Each row below holds a small network's activations on one input, seen along a few directions.
In each table, some parts of the input vary, and every possible input appears once, in random order.
A made-up example of a description, with smaller parts first: one of 8 places around a ring, together with either a single point or one of 11 places around a ring or (one of 3 separate values, together with one of 4 places along a line).
Shared parts are said once, and a part with two or three values counts as separate values.

Rows:
R1: [-31  49   7   0   7  -9   9  -8  25  25  33 -30  -4 -22  -4 -33 -24  12]
R2: [-25  27 -27  -6 -10   5 -11 -17  10  40  10  16   4 -19  23 -35 -11   8]
R3: [-34  44 -23 -45   5  -9 -14  27  35  31  -9 -14  23 -22  13   2  28  -3]
R4: [-19  20  14  28  22  13  30  -3  20   7   3 -24   1   2 -30 -15 -25  19]
R5: [  5   0  11 -12 -20 -43 -49  23 -63 -93 -10 -40   5  31  56  56  21 -59]
R6: [ 12 -27 -13  19 -14   5  11 -17  -6   8  11  28 -10   1  24  32 -19  15]
R7: [ 25 -20  -3  -4  -1   0  18  -9   5   9 -12  30 -15  -9 -26 -26  17  -1]
R8: [  5 -11  16  22  12   3  24 -16 -12  -2  34 -25  -3   0 -35   7 -10  34]
R9: [ -3  26  -9 -40  -1 -10   5  -7  22  35   8  22  -1 -19  15 -57   0 -12]
R10: [  -8  -13   41   14  -32  -29  -24    1  -69 -105   35  -53  -11   43
   38   18  -20  -35]
R11: [  6  -8 -11 -12   9   4   4  17   1   7  -9  -6  21  -2 -16  43  45   8]
R12: [ -4 -10  14  35   2   2  18  -6  14   7  10 -30 -12 -14 -43  -6  -5  25]
R13: [-11  18 -17   7   1  33 -16  -7  20  29 -11  16  -1  -3   3 -30 -14  18]
R14: [-17  40  17  13  18  19   4   3  36  15  12 -30  -8  -6 -24 -27 -27  22]
R15: [ 15  -3  -4 -11  16   5  22  -1  10  22 -21  30   1   7 -14 -40  -4  -4]
R16: [ -2  -9  25  28   0  -1  23  -9   8   1  38 -19 -15  -4 -14  33 -30   2]
R17: [ -9  -9 -18  18   8  19   9   2  -4  21 -21  29   6   1  -3 -21 -16  24]
R18: [ 27 -31   9 -11  -9  -4  20 -10   5  11  12  33 -12   0   5   9  -7 -21]
R19: [ -7  -2 -16  -8   5   2  -1  25  19   6 -29  -5   7 -12 -28  33  45   7]
R20: [-14  34 -18 -29  35  14 -22  32  47  14 -25 -12  14 -11   4   8  26  11]
R21: [ 13 -27  -9  28 -11  20   6 -26 -20  16   7  23  10  -2  -9   6   6  16]
R22: [ 31 -16  22 -12 -39 -41 -26  -6 -80 -84   4  -5 -19  45  50  -2  -8 -67]
R23: [ -7  14 -18  -9  38  -2  -5  31  22  19 -33  -2  23  -2 -11  19  21   6]
R24: [ 11   9   6 -31  14  16 -11  -8  38  22 -21  19  -2  -3  -3 -45  -8   1]
R25: [ -1 -27 -10  27 -14  16   4  -6  -4   9 -14  29  -4 -19 -19  -6   5  23]
R26: [  0 -13  -6 -14   0  -7  -3  27  12  13  -2  -1   7  -2   0  67  18 -12]
R27: [  7 -22   9  17 -46 -27 -38  -3 -93 -84   5  -6 -12  40  60  16 -18 -39]
R28: [ 32 -35  10 -12   5   5  15 -31   0   2  -3  24   5  -1  -9  -8  15   1]
- Describe the family of inputs behind these rows. => one of 4 separate values, together with either a single point or one of 6 places along a line
- The inputs of R23 and R15 match in every part but the choice among 4 separate values. If R11 is changed in the same way as R23 into R15, which row does it become? => R28
- Which other rows does R27 become when the choice among 4 separate values takes its other values? List them by row number. => R5, R10, R22
- Which other rows does R20 become when the choice among 4 separate values takes its other values? List them by row number. => R13, R14, R24

Rows:
R29: [-18  36   4 -33   8 -38 -16  54  10 -14   2 -54  13   0  -5  47  47 -27]
R30: [ 11  -3 -10 -51 -14 -24 -24  23  -4 -10 -55  49   7  23  35  -4  33 -52]
R31: [ -5  -8 -40   0 -13  31   0 -18   7  55 -12  75  17 -15  23 -28   2  26]
R32: [-23  46   3 -67   7 -32 -27  45  15 -17 -15 -33   8  21  46  -5   2 -53]
R33: [  12  -45   53   48  -70  -44   -6  -36 -107 -107   31  -12  -30   67
   60   -3  -56  -63]
R34: [ 17 -10  20  -9  36  33  54 -61  43  56   3  33 -11 -40 -50 -86 -43  23]
R35: [-53  64  -9   3  11  23  -2  22  51  34  13 -32  -1   8  15 -52 -38  36]
R36: [ 30 -22 -12 -32   9 -10 -25  35   2 -17 -44  18  12  16   2  63  61 -23]
R37: [ 29 -26  16  21  45  35  56 -48  53  52  12   9 -17 -60 -92 -25  -9  51]
R38: [  38  -56   46   67  -55  -35  -18  -32 -114 -108   55  -44  -27   47
   19   53  -14  -27]
R39: [  5 -26 -48  27   3  35   6  -6  12  49 -10  51  14 -36 -19  37  24  49]
R40: [-43  49 -22  25  32  26   3  21  33  26  20 -61  15 -31 -34   4  -9  60]
- The inputs of R38 and R33 match in every part but one. If R29 is changed in the same way as R38 into R33, which row does it become? => R32
- Describe the family of inputs behind these rows. => one of 2 separate values, together with either a single point or one of 5 places around a ring
- Which other rows does R39 become when the choice among 2 separate values takes its other values? List them by row number. => R31

Rows:
R41: [-16  31 -18 -33  -7  -1 -21  20  11  14 -29  17  17  -3  20 -17  19 -11]
R42: [  5   6  -3 -28   7   2  -2   0  16  18  -6  11   7  -9   2  -8  19  -4]
R43: [ 15 -33  15  43 -17  15  25 -50 -15   8  21  32 -18  -3 -13 -40 -38  21]
R44: [ -2 -11   9  48 -12  23  27 -37  -7  20  34   7 -24  -4 -14 -28 -45  31]
R45: [-30  34 -32 -32  16   2 -16  41  29  22 -22  -7  28 -14  13  20  22   3]
R46: [  33  -63   39   54  -57  -33  -18  -35 -108 -108   32  -14  -25   52
   44   42  -27  -45]
R47: [  23  -34   36   18  -38  -49  -30   -5  -89 -111   16  -38  -18   59
   45   34   -9  -60]
R48: [ 16 -34  11  26  -3  14  40 -34   6  24  14  30 -16 -10 -22   0  -6  13]
R49: [ -1  13 -35 -47  10   1 -30  29  19  18 -38  29  23  -5  23   8  35  -9]
R50: [ 10  -5   9 -11  19   4  23  -4  22  20  -7   7  -8  -5 -24  -4   4  -3]
R51: [   4   -6   -1  -25  -42  -56  -66   40  -81 -106  -18  -31    8   50
   76   64   27  -73]
R52: [-21  31  -3  -7   9   2  -1   4  23  11  12 -26  -4 -14   0 -22 -13  10]
R53: [-11  20 -31 -52  20  -6 -13  38  33  23 -39  14  19 -15  10  23  44 -17]
R54: [  8 -30  -1  52   9  26  32 -26   7  19  10  16  -6 -15 -41   0 -12  45]
R55: [-10  13  11  15   7  14  12 -12  17   5  10 -16 -12  -1 -10 -32 -31  17]
R56: [ 20 -12   6  -7  10  11   6 -12   8  16  -5  22  -3   4 -10 -18  -4   4]
R57: [ -8   8   6  10  17   9  17   2  19  21  14 -13   0  -4 -20  -8 -17  18]
R58: [ 26 -44   7  28  -8  24  24 -45  -9  14   9  43 -10  -4  -9 -13 -19  19]
R59: [ -1  17   4 -15   0  -3  -4  -4   8  12   3   0   0 -10  -5 -31  -8  -2]
R60: [  2   2  20   8  -4   4  17 -23   1   8   5  10 -10   5 -11 -47 -17   2]
R61: [  2  11   0 -33  18   0   7  11  31  21 -11  -3   4 -20 -15  12  18  -9]
R62: [  15  -13   25   -6  -40  -56  -44   14  -85 -101   16  -49   -9   46
   52   48    6  -66]
R63: [-30  45 -28 -24   1   2 -25  34  26  20 -14  -7  11  -5  21  -7  12   6]
R64: [-23  33 -34 -25  19  10 -15  43  33  26 -39   1  29 -15  -9  23  46  12]
R65: [  1   3   1  16  25  16  17   4  23  20  -7  -6   2  -7 -43  -4   3  28]
R66: [ -8  19 -11  -6  26   8   2  19  30  23  -8 -16  11 -22 -33   9  19  22]
R67: [ -2 -21   8  46  -5  19  34 -28   3  25  34  10  -8 -10 -19  -5 -27  35]
R68: [-18  20  -7 -11  19  -1   3  16  30  18  11 -24  11 -20  -8   4   0  13]
- Describe the family of inputs behind these rows. => one of 4 places along a line, together with either a single point or one of 6 places around a ring
- The inputs of R48 and R53 match in every part but the place on the line of 4. If R67 is changed in the same way as R48 into R53, which row does it become? => R45
- Which other rows does R60 become when the place on the ring of 6 takes its other values? List them by row number. => R50, R55, R56, R57, R65
- Which other rows does R41 become when the place on the line of 4 takes its other values? List them by row number. => R43, R59, R60

Rows:
R69: [-26   8 -58  28  38  63  45  -3  80 124 -14  60  25 -67 -64 -16  16  96]
R70: [-11  12 -19 -19 -23 -18 -39  26 -26 -28 -13  -7  12   0  38  36  13 -26]
R71: [-30  35   3  11 -12 -15 -13  21 -12 -16  18 -41   0  13  13  -2 -13  -4]
R72: [  1  -2  22  20   4  -4  14 -10 -17 -23  25 -39 -15   7 -12  14 -14  -4]
R73: [ 26 -47  30  31 -18 -12  22 -32 -33 -25  30   7 -22  19   2   8 -22 -12]
R74: [ 32 -41   7  22 -40  -8 -19 -29 -59 -43  -7  37 -17  28  27  -5 -10 -21]
R75: [ 11   2  -4 -55  11 -27 -23  34  -3 -26 -44   3  16  15  16  26  43 -47]
R76: [  9   3 -14 -44  -5 -22 -35  32 -23 -19 -22   5  20  19  34  41  42 -40]
R77: [-13  16  10  14   4  -6  -6   5 -13 -25  23 -48   0   9   2  -3 -22   8]
R78: [-25  25 -14   4 -22 -15 -33  25 -15 -29   1 -26   1  11  32  10   3  -5]
R79: [ -22   49   -8  -42   28   32   24  -22   82   87  -11   33    3  -44
  -20 -114  -23   29]
R80: [ 27 -47  26  28 -29   5   6 -41 -42 -37   9  27 -14  32  28  -1 -19 -15]
R81: [ 21 -32  36  30  -5 -10  20 -21 -19 -29  22 -18 -16   8 -23  12 -21  -5]
R82: [  1  21 -16 -27  68  36  36  15 100  88 -20   7   5 -49 -74  -5  26  45]
- Describe the family of inputs behind these rows. => either one of 3 separate values or one of 11 places along a line
- List by row number the other inputs of the same sort as R72. => R70, R71, R73, R74, R75, R76, R77, R78, R80, R81

Rows:
R83: [-65  76 -18   7  48  35  43  15 107  95  14 -32  -2 -54 -55 -67 -35  69]
R84: [ 14 -10 -46 -24  47  64  33 -17  85 117 -52 100  21 -51 -51 -42  29  59]
R85: [-47  78  -4 -51 -14 -56 -68  73 -18 -67  -1 -95   8  23  58  25  12 -55]
R86: [ 45 -81  47  60 -34  -6  34 -61 -66 -44  41  21 -34  34   5  14 -46 -18]
R87: [ -9  17 -28 -24  58  47  46   2  96 113 -21  43  17 -52 -58 -30  13  52]
R88: [ 25 -53  52  83 -36  -2  25 -62 -72 -57  65 -24 -31  29  -4  -2 -55   8]
R89: [-37  44 -29   5  51  47  41   7  99 102  -3   4  11 -59 -65 -40  -1  76]
R90: [-10 -19  60  86 -40 -20  32 -51 -67 -62  79 -59 -39  27  -1 -24 -82  -2]
R91: [ 24 -10 -37 -74 -19 -31 -72  48 -30 -44 -72  43  26  25  66  56  74 -65]
R92: [-18  46 -15 -52 -11 -44 -69  65 -26 -59 -17 -59  22  19  49  52  47 -46]
R93: [  9  18 -14 -73  -5 -42 -66  59 -28 -56 -47 -18  25  29  50  55  61 -67]
R94: [  69 -106   32   58  -46    7   22  -80  -78  -38   14   77  -25   31
    7    3  -17  -11]
- The inputs of R86 and R87 match in every part but one. If R90 is changed in the same way as R86 into R87, which row does it become? => R83
- Describe the family of inputs behind these rows. => one of 3 separate values, together with one of 4 places along a line
- Which other rows does R92 become when the choice among 3 separate values takes its other values? List them by row number. => R88, R89

Rows:
R95: [ 10   1 -16 -41  15   6  -7   8  31  16 -39  36   7   2  18 -11  20 -14]
R96: [-27  35 -26  -8   7  10  -8  17   2  24  -8  -2  23  -5   4 -10  21  17]
R97: [ 38 -47  20  -4 -36 -33 -29   0 -78 -85 -12   3  -6  43  40  46  10 -54]
R98: [ 14 -33  22   7 -49 -40 -27   1 -62 -84   9 -12  -6  37  60  50  12 -49]
R99: [-16  36 -22 -32   1   7 -25  28  17  24 -17   4   5  -1  16  -9  -6  -4]
R100: [-20  26   0   3  18  -4   8  21  32   6  -3 -35  -5 -13 -29   0   7  14]
R101: [-12  43   0 -46  16  -8 -17  28  25  16  -6 -26  -2  -6  -2 -18  -4 -16]
R102: [-19   1   2  31  -3  16  23  -4   3  15  11   3  -1   7  -2  -4 -29  17]
R103: [ 11 -17 -15   3  16   6   8   7  23  16 -32  30   2  -9 -28   9  23  11]
R104: [ -6   5  24  23   1 -12  12 -23   4 -17  28 -26 -14   2  -9 -51 -35  13]
R105: [  1 -15  12  23 -43 -40 -42  19 -73 -83   8 -27  -1  56  54  38  -5 -40]
R106: [ 12 -17  13  21 -24   0   8 -33 -10   6  25  21 -17  -4  -5 -33 -17   8]
R107: [ -3  15 -20 -44   4   1 -11   7  26  23 -13  17   2 -19  26  -3  13 -14]
R108: [ 12 -36   3  14  15  12  35 -26   4  12  -8  33  -1   4 -10  -7  -8   5]
R109: [-17  19 -27  12   6   9  -6  21  11  19 -10  -4   0 -14 -21  10   0  22]
R110: [ -2   5  -9  16   8  23  -1   6  11  21  11  -6   4  -5 -15  12 -15  31]
R111: [-19  42   0 -23  17  -8  -3  23  10  20   3 -30  17  -7 -23 -18  19   3]
R112: [ -6  -4 -19   6   5  -4   6  10  26  21  -6  14   0 -21 -17  13  20  14]
R113: [ 27 -30  -2  -1  23  27  13 -19  16  16 -11  23   3 -11 -16  14   8  18]
R114: [  4 -16   3  15  -1   4  30 -19  -5  28  22  19  -9  -3 -12  -1  -8   3]
R115: [-11  -3   4  38 -16   6   2 -21  -5  -9  17   5  -8   6   9 -42 -36  24]
R116: [  5  -1  35   3 -29 -42 -34   8 -65 -95  17 -58 -10  40  36  37  -6 -58]
R117: [-10   8 -21 -24   7   2   0   1  13  23  -7  13  24 -31   5   2  27   5]
R118: [  0  14  16   1  20  14  11   2  24  10  18 -39  -4 -13 -26   7 -11  18]
R119: [ 10 -13  -5   6  11  17  14 -14  16  25  19   8  -3 -12  -6  14  14  22]
R120: [ 28 -35  15  14 -12  10   7 -38 -10  -3  -5  35 -11  -3 -15 -33 -23   4]
R121: [  7   5  -8 -23   9  16   2   2  10  23 -33  32  22 -10  -9  -1  39  -1]
R122: [ -9  11  20  11  13   4  30 -10   4   9  21 -30 -10  -7 -23 -10 -30   2]
- The inputs of R119 and R110 match in every part but one. If R112 is changed in the same way as R119 into R110, which row does it become? => R109
- Describe the family of inputs behind these rows. => one of 4 places along a line, together with either a single point or one of 6 places along a line
- Start at R120 and move only the place on the line of 6, one step at a time. The first step leads to R108. Which rows follow, in order? => R113, R103, R121, R95
- Start at R101 and move only the place on the line of 6, one step at a time. The first step leads to R111. Which rows follow, in order? => R100, R118, R122, R104
- Which other rows does R105 become when the place on the line of 4 takes its other values? List them by row number. => R97, R98, R116

Rows:
R123: [ 44 -66 -19  17  13  55  54 -59  39  94 -12 121  -6 -31 -37 -29  -1  46]
R124: [-70  96 -35 -25  47  20  -1  54  89  64  -9 -54  23 -44 -31 -29   6  49]
R125: [ -39   59    6  -17  -24  -56  -60   52  -45  -86   18 -104    2   21
   46   31    3  -45]
R126: [ -5 -14  19  61  26  48  77 -54  39  67  29  20 -14 -27 -71 -63 -53  66]
R127: [  69 -106   22   38  -59  -10   -4  -59  -92  -63    2   76  -22   43
   42   31   -5  -38]
R128: [-36  76 -56 -92  46  13 -23  63  92  86 -52  17  40 -40  -1 -19  55  10]
R129: [ -17    7   57   61  -28  -25   -2  -16  -60  -92   66 -102  -31   38
   15    2  -69  -11]
R130: [-14  32 -16 -71 -15 -56 -69  67 -44 -73 -45 -34  31  29  65  54  48 -81]
R131: [-43  49  16  38  35  39  53 -18  74  71  59 -50 -15 -32 -51 -64 -61  74]
R132: [ 55 -62  -7 -33 -30 -35 -45  16 -66 -68 -48  47   9  38  46  80  62 -68]
R133: [ 29 -21 -49 -49  39  33  10  14  63  87 -63  93  26 -36 -31  18  68  20]
R134: [ 28 -50  61  72 -50 -25  11 -59 -88 -88  54 -28 -42  40   8 -12 -54 -21]
- The inputs of R131 and R129 match in every part but one. If R133 is changed in the same way as R131 into R129, which row does it become? => R132
- Describe the family of inputs behind these rows. => one of 2 separate values, together with one of 6 places around a ring
